A small network was shown many inputs. Here are its activations along a few directions, one row for each input.
In each table, some parts of the input vary, and every possible input appears once, in random order.
Descriptions start from the smaller parts, as in this example, which fits no table here: line(4) and (point or ring(9) or (values(2) and ring(5))).
Shared parts are said once, and a part with two or three values counts as separate values.
In the rows, zero is written as 128.

Other details of the inputs shift rows strongly along two fixed directions, in all tables alike. That doesn't count.
To show where, the next rows are all for the same input, with only those details redrawn:
[117 119 124 158 130 162 142 138 129 158 160 166]
[108 110 138 153 130 183 153 136 130 182 174 179]
[127 138 110 131 139 112 115 144 155 102 123 107]
[134 147  96 132 138  89 104 142 158  77 106  89]
[ 89 118 177  78 154 163 143 153 183 164 161 112]

A family of inputs:
R1: [150 145 118 143 163  86  97 139 163  72  96 102]
R2: [103 100 130 113 127 166 155 124 113 169 181 139]
R3: [142 149 135  75 114  88 120 124 139  92  59  55]
R4: [114 116 178  30 160 112 132 160 159 153 150  81]
R5: [ 88 113 176  44 135 168 164 126 153 172 152  98]
R6: [116 127 141 157 137 166 142 128  92 165 139 161]
R7: [176 147  97 186 112  97 117 123  60 108 100 161]
R8: [141 153 103 112 108 100 117 118 158  74  86  87]
R9: [147 124  93 105 111  79 115 135 126  83 104  67]
R10: [114 128 166 161 126 192 150 131 123 179 143 183]
R11: [165 118  80 196 101 139 119 102 108 111 146 173]
R12: [129 145 101 135 168  76 107 147 131  76 103  85]
R13: [160 123  60 189 112  98 123 134  74 110 119 148]
R14: [142 135 118  69 109  84 127 129 142  88  80  54]
R15: [132 136 186  46 125 124 142 122 136 149 106  95]
R16: [124 109 148 134 146 168 136 131 147 164 167 162]
R17: [123 128 141 139 111 173 155 103  92 166 128 160]
R18: [ 71 121 119 106 116  57  31  82 108  72 104 117]
R19: [108 130  89 193  86  70  83  52  72 104 140 156]
R20: [103 125 200  50 149 134 138 160 162 152 108  68]
R21: [150 153 144 116 122 127 113 104 156 101  83 110]
R22: [154 118  90 201 128 112 136 141  75 124 119 171]
R23: [112 115 153 167 147 175 154 143 129 172 159 187]
R24: [151 141  63 206 117 113 115 127 105  96 124 159]
R25: [172 134  86 190 133  84 120 136  69 102 118 168]
R26: [111 123 197  32 140 155 138 123 208 141 128  80]
R27: [111 110 143 126 111 176 151 129 143 157 171 149]
R28: [154 144 127  56 116  71 121 126 135  87  92  65]
R29: [119 137 191  89 158 148 117 136 183 136 112 102]
R30: [178 124  67 168  95  90 123 116  63 102 137 153]
R31: [127 141  84 121 153  79 105 140 130  81 115  75]
R32: [119 130 165 143 101 200 161 105 123 183 133 184]
Question: What is each input in this table made of?
Answer: values(2) or (line(5) and ring(6))
Question: Which of the alternatives is R28?
Answer: line(5) and ring(6)

A family of inputs:
R33: [ 95 135 126  81  93 108  96  90 148  93  96  78]
R34: [159 126 135 162  79 166 171  83  34 176 126 199]
R35: [149 151  99 166 141 123 136 141 116 102  97 115]
R36: [ 84 115 144 123 155 130 128 137 124 149 154 122]
R37: [165 133  74 147 123  66  95 141  95  73 100 120]
R38: [141 136 158  97 147 123 138 166 147 126  96  94]
R39: [ 80  84 206  89 138 171 146 141 133 215 189 168]
R40: [ 73  91 188 111 150 180 154 136 112 219 192 170]
R41: [131 110 143 158 121 149 115 104 105 156 154 198]
R42: [158 127 141  75 139  99 134 147 152 109 117  84]
R43: [171 149  68 167 132  79 126 145  92  80  91 105]
R44: [121 119 138  86 149 100 116 162 134 119 119  93]
R45: [ 55 125 207  42 184 143 122 148 192 155 135  71]
R46: [139 119 133 220 116 185 144 126  69 181 135 233]
R47: [ 94 127 177  39 167 143 160 177 194 149 136  53]
R48: [126 119 122  82 140 113 114 141 168 106 145  92]
R49: [ 72 103 170   9 105 145 141 118 165 155 141  61]
R50: [ 83 144 147  97 164 109 101 142 177 104 115  78]
R51: [137  98 116 188 111 150 132  96  83 170 191 211]
R52: [137 117 137  65 147 100 112 132 168 101 137  76]
R53: [112 108 112 216 107 194 140 105 101 176 188 238]
R54: [124 143 128 138 132 147 122 129 174 116 122 126]
R55: [167 160  50 155  65  82 108  90 105  46  56  87]
R56: [131 104  88 193 109 174 148 124  97 160 185 203]
R57: [112 153 145 120 161 126 117 140 157 113  96  92]
R58: [160 128 116 132  86 116 156  98  53 143 115 147]
R59: [135 155 100 180 129 129 115 121 143  97 109 133]
R60: [180 159  28 197 111  83 125 135 109  63 100 118]
R61: [164 126 112 170 110 170 154 125 128 141 144 176]
R62: [ 76 118 178  32 178 134 137 166 176 151 146  60]
R63: [153 119 145 193 112 176 143 103  94 171 144 223]
R64: [127 140 176  89 147 115 105 147 172 116  86  97]
R65: [143 135 137  83 146  91 131 171 145 106  98  70]
R66: [106 106 143 112 129 134 118 125 154 142 173 133]
R67: [115 143 158  79 114  87 100  89 106 111  92  95]
R68: [127 113 139 111 134  97 104 120 126 125 144 125]
R69: [160 162  71 177 133 102 126 148 127  73  83 101]
R70: [104 111 153 119 141 116 117 146 117 148 143 130]
R71: [145 145  83 165 123  84  81 110 142  66 111 125]
R72: [156 149  31 175 124  69  96 130 116  50 107 103]
R73: [140 113 138  84 137 104 116 136 136 122 138 108]
R74: [139 130 145 172  81 161 147  68  43 174 120 206]
R75: [129 127 137  71 109  92 126 104  85 123 111 100]
R76: [101 122 143 161 145 147 123 124 101 159 140 172]
R77: [130 115 121 164  86 126 134  79  32 163 145 191]
R78: [124 135 142 115 141 171 158 148 167 146 141 117]
R79: [112 111 133 111 150 139 141 149 105 155 152 133]
R80: [105 123 117 118 136 108 107 131 164 107 148 102]
R81: [ 69  88 161 100  86 183 152  91 109 204 182 159]
R82: [124 135 146 169 142 161 134 126 110 154 115 165]
R83: [ 82  97 158 115 143 195 170 151 127 211 194 168]
R84: [131 132 137 122 131 165 152 143 171 133 140 120]
R85: [202 147  71 197 108 111 125 108 103  82 105 152]
R86: [145 122  96 162 115 158 159 140 131 136 154 154]
R87: [ 86 143 144  92 157 116 101 135 191 103 127  83]
R88: [162 113  98 171 107 163 162 127 111 149 163 180]
R89: [124 158 115 167 141 130 118 133 141 103  99 123]
R90: [ 75 120 211  50 167 130 115 156 178 154 127  89]
R91: [ 99 129 218  24 177 151 156 170 191 162 118  54]
R92: [122 130 153  96 146 109  98 111 170 106 129 106]
R93: [138 151  49 182 126  55  83 123 127  47 105  97]
R94: [104 109 195 120 130 216 163 125 164 208 179 187]
R95: [117 124 118 170  64 183 146  72  92 163 123 186]
R96: [182 130  96 147 118 118 140 123 118 104 132 138]
R97: [160 124 133 156 118 152 146 140 104 148 120 172]
R98: [159 151  75 185 118  56  70 117 102  56  77 135]
R99: [182 168  85 159 125  63  84 102 150  39  67 101]
R100: [127 124 105  93  76 135 152 109 123 128 114  97]
R101: [104 117 100 181 129 138 129 129  99 149 161 169]
R102: [190 152  70 150 118  45 107 147 112  49  69  92]
R103: [124 139 132  86 161 107 147 166 153 116 112  58]
R104: [161 136 152  89 138 118 129 140 155 110 104  99]
Question: The inputs of R49 and R33 match in every part but one. If R72 is changed in the same way as R49 into R33, which row does it become?
Answer: R87
Question: What is each input in this table made of?
Answer: ring(6) and (values(2) or ring(10))
Question: Which other rows agree with R35 in the ring(6) part? List them by row number.
Answer: R34, R38, R55, R61, R69, R78, R84, R85, R91, R97, R104
Question: Change only the values(2) part in R49. List by row number the other rows that result.
Answer: R75
Question: Start at R37 and move only the ring(10) part, one step at a time. The first step leads to R44. Which rows follow, in order?
Answer: R79, R62, R83, R72, R56, R48, R52, R73

A family of inputs:
R105: [149 156 133 111 141  99 116 136 160  85  78  84]
R106: [ 95 112 132 130 145 147 133 139 139 153 165 137]
R107: [116 113 152  82  78 146 144  83  99 161 134 131]
R108: [107 102 141 111 135 132 130 125 121 155 169 141]
R109: [133 121 136 120 142 158 159 155 134 155 148 135]
R110: [128 123 137 131 146 163 158 155 143 156 143 133]
R111: [ 95 109 155 108 125 135 122 116 107 159 144 144]
R112: [100 114 142 132 135 155 120 124 154 146 162 146]
R113: [121 150 123 114 136  77  84 114 151  75  91  85]
R114: [178 146  48 244 110 127 131 128  94  93 112 180]
R115: [178 139  66 218  99 112 126 115  51 106  98 182]
R116: [119 137 101 102 147  71  96 142 152  75 119  70]
R117: [101 106 149 107 125 126 126 123 108 160 159 142]
R118: [ 93 114 137 136 140 153 128 132 154 146 164 143]
R119: [102 121 151 125 132 151 121 115 143 150 150 150]
R120: [133 117 152 109 128 143 152 143 115 162 140 138]
R121: [ 99 120 160 119 131 142 124 114 115 158 141 143]
R122: [187 140  68 184  59 127 149  85  49 112  98 168]
R123: [131 130 163 121 134 158 151 134 124 159 123 139]
R124: [154 139 120  93 145  87 122 149 150  88 102  71]
R125: [151 156 127 110 141 102 114 140 170  82  83  81]
R126: [147 151 122 111 144 105 112 150 184  79  93  73]
Question: The inputs of R119 and R125 match in every part but one. If R107 is changed in the same way as R119 into R125, which row does it become?
Answer: R122
Question: What is each input in this table made of?
Answer: values(2) and (point or ring(10))
Question: Change only the values(2) part in R108. List by row number the other rows that result.
Answer: R124
